These are the activations of a small neural network, seen along a few directions. Each row is one input.
Each table varies a few parts of the input and shows all the possible inputs, shuffled.
Descriptions start from the smaller parts, as in this example, which fits no table here: one of 8 places around a ring, together with either a single point or (one of 2 separate values, together with one of 4 places along a line) or one of 9 places along a line.
Shared parts are said once, and a part with two or three values counts as separate values.
In the rows, zero is written as 128.

A family of inputs:
r1: [119 137 133 140 123 150 135  82 119 108 118]
r2: [128 133 111  29 177 115  71 179 110 221 175]
r3: [127 133 143 140 126 126 157 131 132  89  99]
r4: [117 121 121 148 124 151 125  93 114 106 132]
r5: [130 135 140 141 127 130 146 119 130  90 107]
r6: [136 114 131 156 119 141 142 116 118  98 119]
r7: [125 134 138 139 123 150 138  94 126 103 105]
r8: [130 155  95  71 120 102  95 205 148 236 184]
r9: [124 110 137 155 117 129 154 136 124  94 104]
r10: [126 114 135 159 121 132 146 123 121  97 108]
r11: [143 123 113  81 136  51  76 173 173 220 183]
r12: [137 139 141 150 128 139 147 109 128  98 114]
r13: [121 116 125 155 123 149 132 103 121 104 114]
Question: What is each input in this table made of?
Answer: either one of 3 separate values or (one of 2 separate values, together with one of 5 places along a line)
Question: Change only the place on the line of 5 in r12. List by row number the other rows that result.
Answer: r1, r3, r5, r7

A family of inputs:
r14: [135 114 131 160 113 100 119 118 150 119 134]
r15: [138 111 145 139 121  94 135 131 150 104 112]
r16: [123 139 137 111 154 154 142 125 111 104 109]
r17: [122 133 119 136 124 167 124  98 107 137 130]
r18: [123 139 122 124 126 171 141 123  95 121 121]
r19: [125 136 117 146 102 128 154 152 137 121 121]
r20: [131 130 141 141 124 108 153 157 138 103 106]
r21: [131 121 131 136 147 143 112  81 113 123 135]
r22: [132 135 106  42 153  86  71 195 141 242 190]
r23: [129 135 117 154  92 125 135 130 148 137 133]
r24: [120 114 141 119 153 133 123  97 119  98 117]
Question: What is each input in this table made of?
Answer: either a single point or (one of 2 separate values, together with one of 5 places around a ring)
Question: Change only the place on the ring of 5 in r21. List by row number the other rows that result.
Answer: r16, r17, r18, r24

A family of inputs:
r25: [123 122 127 172  99 137 148 118 133  92 112]
r26: [115 121 121 153 117 167 132  99 110 101 112]
r27: [126 131 146 132 138 152 149 103 104  96 100]
r28: [115 139 117  59 132 100  89 169 160 187 150]
r29: [131 119 126 166 111 120 138 102 140  93 114]
r30: [122 125 122 145 128 149 126  80 115  98 124]
r31: [120 128 132 144 130 170 150 115 103  90 106]
r32: [135  97 115  73 137  94 109 170 129 190 166]
r33: [124 156 106  86 136 107 114 157 139 217 178]
r34: [126 125 144 139 145 141 131  88 117  95 114]
r35: [162 140 117  80 131 115  83 166 140 209 170]
r36: [130 127 134 164 111 141 163 134 128  85 100]
r37: [134 124 150 156 125 112 148 106 142  89 108]
r38: [137 132 146 153 120 122 160 128 130  91  95]
r39: [119 134 117  98 158  92  81 184 129 188 170]
Question: What is each input in this table made of?
Answer: either one of 5 separate values or (one of 2 separate values, together with one of 5 places around a ring)
Question: Change only the place on the ring of 5 in r34. List by row number the other rows that result.
Answer: r26, r27, r30, r31

A family of inputs:
r40: [116 132  98 126 123 154 117  95 113 166 136]
r41: [126 128 125 140 130  85 137 171 133 124 120]
r42: [137 135 119 119 113 119 156 187 138 113 123]
r43: [132 105 118 127 147 151 110 116  95 152 137]
r44: [162 105 137 123 124 102 120 147 169 126 142]
r45: [137 141 130 136 107  92 128 122 180 145 148]
r46: [117 132 130  91 153 146 111 120 106 135 119]
r47: [117 152 136 111 158 161 140 147  80 140 119]
r48: [115 142 134 117 144 145  90 102 110 145 148]
r49: [121 115 142 200 109 164 177  67 115  28  77]
r50: [128 122 137 120 100  89 121 133 169 134 140]
Question: What is each input in this table made of?
Answer: either a single point or (one of 2 separate values, together with one of 5 places along a line)
Question: Start at r45 and move only the place on the line of 5, one step at a time. The first step leads to r50. Which rows follow, in order?
Answer: r44, r41, r42

A family of inputs:
r51: [107 131 126 186  98 134 137  53 149  81 109]
r52: [134 164 144 134 135 180 172 126 101  88  91]
r53: [139 111 150 154 135 148 137  45 112  86 113]
r54: [160 126 135 116 106  14 133 236 198 162 138]
r55: [131 172 126  66 154 152 117 165 110 190 141]
r56: [112 121 132 119 132 183 165 132  85  66  87]
r57: [139 118 128  91 156 127  86  85 127 174 166]
r58: [111 138 107 126 117 112  78  96 165 169 164]
r59: [153 117 156 186  91  45 189 200 197  71  79]
r60: [115 114 123  71 184 135  91 133  88 166 152]
r61: [131 116 113 207  76 136 149 107 136 109 129]
r62: [134 124  89 140  95 107 104 140 145 196 191]
r63: [108 130 117  56 148 159 100 176  97 165 133]
r64: [118 110 147 141 164 160 133  97  80  68 100]
Question: What is each input in this table made of?
Answer: one of 2 separate values, together with either a single point or one of 6 places along a line
Question: The inputs of r55 and r52 match in every part but the choice among 2 separate values. If r63 is changed in the same way as r55 into r52, which row does it become?
Answer: r56
